These are the activations of a small neural network, seen along a few directions. Each row is one input.
In each table, some parts of the input vary, and every possible input appears once, in random order.
Descriptions start from the smaller parts, as in this example, which fits no table here: one of 2 separate values, together with either a single point or one of 11 places along a line or (one of 4 places along a line, together with one of 8 places around a ring).
Shared parts are said once, and a part with two or three values counts as separate values.

Other details of the inputs vary at random and push rows far along three fixed directions, the same in every table; ignore that.

Table:
row 1: [  1  -8  -3   5   2   5  -7  -9 -10   3   3  -5   2]
row 2: [ 0  2  1  1  3 -2 -6 -5 -5 -3 -4 11  6]
row 3: [  5 -10  -1   2   5   1   1 -10 -10   0   0  -1   6]
row 4: [  1  -8   1   5   2   5   0  -9 -13   2   6   1   5]
row 5: [  4  -9   2   5   3   1   2  -9 -11   0   0  -1   8]
row 6: [  1  -9   2   8   0   4  -5  -6 -11   2   2  -5   5]
row 7: [ -1  -1  -1   0   1   5 -12  -1   0  -6  -2   4   7]
row 8: [  5 -10  -2   4   3   1  -6  -8  -9   1  -1  -6   5]
row 9: [-2  0  1  2  4 -2 -6 -4 -3 -1 -4 13  6]
row 10: [-1  0  1  2  4 -2 -6 -4 -4 -2 -4 12  6]
row 11: [ -1   1   1   3   1  -2 -12  -2  -4  -2  -5   7   5]
row 12: [ -4  -4   4  -3   0   2 -12  -7   2  -4  -1   3   3]
row 13: [ -5  -5   4  -3   1   2 -12  -7   3  -3  -2   4   4]
row 14: [ -2  -2  -1   0   1   5 -12  -1   1  -5  -2   5   8]
row 15: [-5 -5  4 -4  3  2 -5 -8  2 -3 -1  9  5]
row 16: [ -1  23  21  -1  33   4  12  20  20   3  -1 -20 -29]
row 17: [-4 -3  4 -4  2  2 -5 -9  1 -5  0  8  5]
row 18: [ 17   0  -8  -9 -46   1  30  12   6  28   2  -2  -7]
row 19: [ -1   0   1   3   2  -2 -12  -2  -3  -1  -5   8   5]
row 20: [ 11   6  -6 -20 -46   0  23  10  18  22  -1   5  -9]
row 21: [  0   0  -1   0   0   6 -12  -2  -1  -8  -1   3   7]
row 22: [ -2  -1   1   4   2  -3 -12  -1  -3   0  -5   8   5]
row 23: [  1  -8  -2   3   4   5   0 -11 -11   2   4   0   4]
row 24: [-1 -2 -1 -1  3  5 -5 -3  0 -6 -1  9  9]
row 25: [  4 -10   1   6   1   1  -5  -6 -10   1  -1  -6   7]
row 26: [-59  -6 -52  15 -10 -82  20  24   6 -50  30 -24  -9]
row 27: [  7  19  14   4  35   6  17  17   7   8   1 -31 -30]
row 28: [  1  25  21  -1  32   5  12  19  18   0  -1 -22 -30]
row 29: [  2  -8  -3   0   5   3   0 -12 -10   2   1  -2   5]
row 30: [  1  -8   1   7   0   5  -6  -6 -12   3   5  -4   3]
row 31: [-1 -1 -1 -1  3  6 -5 -3 -1 -7 -1  9  9]
row 32: [ 15  10  -9 -14 -45  -5  22  16  13  25  -5  10  -8]
row 33: [-5 -4  4 -4  3  2 -5 -9  2 -4 -1  9  5]
row 34: [  4  28  16   0  35   8  18  22  16  -4   0 -17 -24]
row 35: [ 14   8 -12 -15 -47   3  17  19  17  20  -2   1  -7]
row 36: [ 0  0 -1 -2  2  6 -5 -4 -2 -9  0  7  8]
Description of these inputs: one of 2 separate values, together with either one of 6 places around a ring or (one of 3 separate values, together with one of 4 places along a line).
Question: The inputs of row 12 and row 17 match in every part but the choice among 2 separate values. If row 8 is changed in the same way as row 12 into row 17, which row does it become?
Answer: row 3
Question: Which other rows does row 33 become when the place on the line of 4 takes its other values? List them by row number.
Answer: row 15, row 17, row 20
Question: Which other rows does row 17 become when the choice among 3 separate values takes its other values? List them by row number.
Answer: row 32, row 34

Table:
row 37: [ 83  31  57 -21 -11  90   4   3   6  78 -35  19 -13]
row 38: [  3  -7 -10   2 -28  -7   0   4  -4   9   0   0   6]
row 39: [-1  0  0 -1 12  6 -3 -4 -1 -8  2 -1  3]
row 40: [ -1  -2   3  -2  11   7  -2  -3   1 -11   1  -2   5]
row 41: [-2 -2  2 -3 13  2 -5 -8  1 -5 -1 -1  0]
row 42: [-4 -2  5 -1 11  1 -7 -8  1 -3  1 -2 -2]
row 43: [-5 -1  4  2  9  7 -5 -3 -2 -7  5 -1  1]
row 44: [  0  -6 -14  -4 -27  -3  -1   0   2   6   1   1   3]
row 45: [-3 -2  5  6 11  0 -3 -4 -8 -1  2  1 -1]
row 46: [  0   5 -11  -5 -28  -9  -3   7   4   1  -4  15   6]
row 47: [-6 -2  7  0 10  4 -3 -7 -1 -4  4  2 -1]
row 48: [  1  -1   4  11   9   2  -4   1 -10  -3   0  -2   3]
row 49: [  0  -5 -12  -6 -26   0   7  -1   2   2   7   7   6]
row 50: [  4  -7 -14  -5 -23  -8   8  -2  -3   8   1   6   4]
row 51: [  0  -1   1   6  10   1 -10  -2  -6  -3  -1  -5   0]
row 52: [-5  6  5  2 11 -5 -9  1  2 -5 -6 12  2]
row 53: [ 1 -2  1  2 13 -2 -5 -6 -6 -1 -3 -2  0]
row 54: [ 3 -2  3  6 13 -3  0 -4 -9 -2 -4 -1  4]
row 55: [-1  0 -1  2 12  6 -3 -3 -5 -6  1 -1  3]
row 56: [ -6  37   9   1  26 -19  29  39  26  -2   1 -20 -38]
row 57: [  1  -6 -14  -8 -23  -5   8  -4   0   7   1   7   4]
row 58: [ 2  0 -1  4 12  3 -3 -1 -8 -5  0 -1  3]
row 59: [-1 -2  3  5 11 -2 -7 -5 -5  0 -2 -3 -2]
row 60: [ -1  -2   2  -3  11   6  -6  -4   3 -10  -2  -4   4]
row 61: [-6 -4 10 -1  9  4 -1 -6  1 -7  2  1  1]
row 62: [-1 -1 -1 -2 12  5 -7 -4  1 -7  0 -3  2]
row 63: [-5  5  5  3 12 -4 -9  1  3 -4 -6 12  2]
row 64: [ -3  -1   2   0   9   5 -10  -4   1  -6   2  -4   0]
row 65: [  2  -2   5   9  12  -2   2  -4 -10  -2  -1   1   4]
row 66: [  6  -6 -12   3 -26  -5   8   3  -6   6   2   5   9]
row 67: [ 1 -3  5  8 11 -4 -6 -4 -7  0 -4 -4  1]
row 68: [ -2  -8  -8  -7 -29   1   5   1   5   0   5   4   6]
row 69: [-2  1  1  5 11  6 -1 -3 -5 -6  4  1  3]
row 70: [ -3  33  -5  -7 -11 -26  38  41  29   7   2 -15 -35]
row 71: [-4 -3  8 -1 11  4  2 -7  1 -8  2  2  3]
row 72: [ -1   1 -13  -3 -26  -8  -3   8   6   3  -4  15   7]
row 73: [-3 -1  4  3 12  3  1 -7 -5 -3  3  3  1]
row 74: [ 4 -1 -1  7 12  0 -6  0 -7 -4 -5 -5  4]
row 75: [-5 -1  3  4  9  5 -9 -2 -3 -3  2 -4  0]
row 76: [-6 -5 10 -1  9  2 -6 -6  3 -5  1 -2  0]
row 77: [ -1  -1   3   7   9   2 -10   0  -7  -2   2  -4   0]
row 78: [  2  -9  -8   1 -27 -11   3   0  -4  11  -1   2   4]
row 79: [  1  -7 -14  -8 -24  -6   4  -4   2   8  -1   4   3]
row 80: [-2 -4  5 -4 12  2 -3 -7  4 -8 -3 -2  2]
row 81: [-4  0  3  5  9  6 -5 -2 -5 -5  3 -1  1]
row 82: [  0   4 -12  -4 -27  -8  -3   7   5   1  -4  15   7]
row 83: [ 0 -1  4  6 12  0  1 -5 -8 -2  2  3  1]
row 84: [-4 -4  8 -2 10  2 -6 -7  4 -6 -1 -3  0]
row 85: [ -3  -7 -10  -4 -26  -4   6  -3  -1   8   4   7   2]
row 86: [-6 -2  6  3 10  1 -7 -6 -3  0  2 -2 -2]
row 87: [  6  -8 -13  -2 -24 -11   5  -1  -3   9  -4   3   6]
row 88: [ 2  0 -2  4 12  2 -7 -2 -6 -4 -2 -4  2]
row 89: [ 4  0  0  7 12  1 -2  0 -9 -4 -3 -3  5]
row 90: [ -1  -2   7   9  10  -2  -1  -3 -10   0  -1   0   2]
row 91: [  0  -8  -9  -2 -26  -9   1  -1  -2  11   2   4   1]
row 92: [ -8  27  11  -1  25 -12  31  31  25   2  10 -33 -41]
row 93: [ -1  -7 -12  -6 -26  -7   2  -4   2   9   1   3   1]
row 94: [ -3   8   3   4  10  -1 -12   5   1  -8  -5   9   4]
row 95: [-2 -4  5 -4 12  3  0 -7  2 -8  0  0  3]
row 96: [-4 -1  5  0 12  4  1 -8 -2 -5  4  3  1]
row 97: [-5 -3  8  0  7  6 -8 -2  2 -8  2 -4  2]
row 98: [ -5  -1   5   1   8   5 -10  -3   0  -5   4  -4   0]
row 99: [-3 -2  3 -3 13  3 -1 -8 -1 -5  1  1  1]
row 100: [  5  -7 -13   1 -27  -8   0   3  -3   8  -2  -1   6]
row 101: [ -2  21  -6  -9 -13 -15  39  37  32   5   8 -31 -35]
row 102: [  2  -5 -17  -7 -25  -3   2   0   1   5   0   2   5]
row 103: [ -2  -2   5   1  10   8   0  -3   1 -11   3   0   5]
row 104: [  1  -6 -12   0 -27  -3   4   2  -4   7   4   5   4]
Question: The inputs of row 41 and row 62 match in every part but one. If row 91 is changed in the same way as row 41 into row 62, which row does it become?
Answer: row 77
Question: Describe the family of inputs behind these rows.
Answer: one of 2 separate values, together with either one of 4 places along a line or (one of 5 places along a line, together with one of 6 places around a ring)
Question: Which other rows does row 89 become when the choice among 2 separate values takes its other values? List them by row number.
Answer: row 54
Question: Which other rows does row 51 become when the choice among 2 separate values takes its other values? List them by row number.
Answer: row 59
Question: Which other rows does row 84 become when the place on the ring of 6 takes its other values? List them by row number.
Answer: row 61, row 71, row 76, row 80, row 95
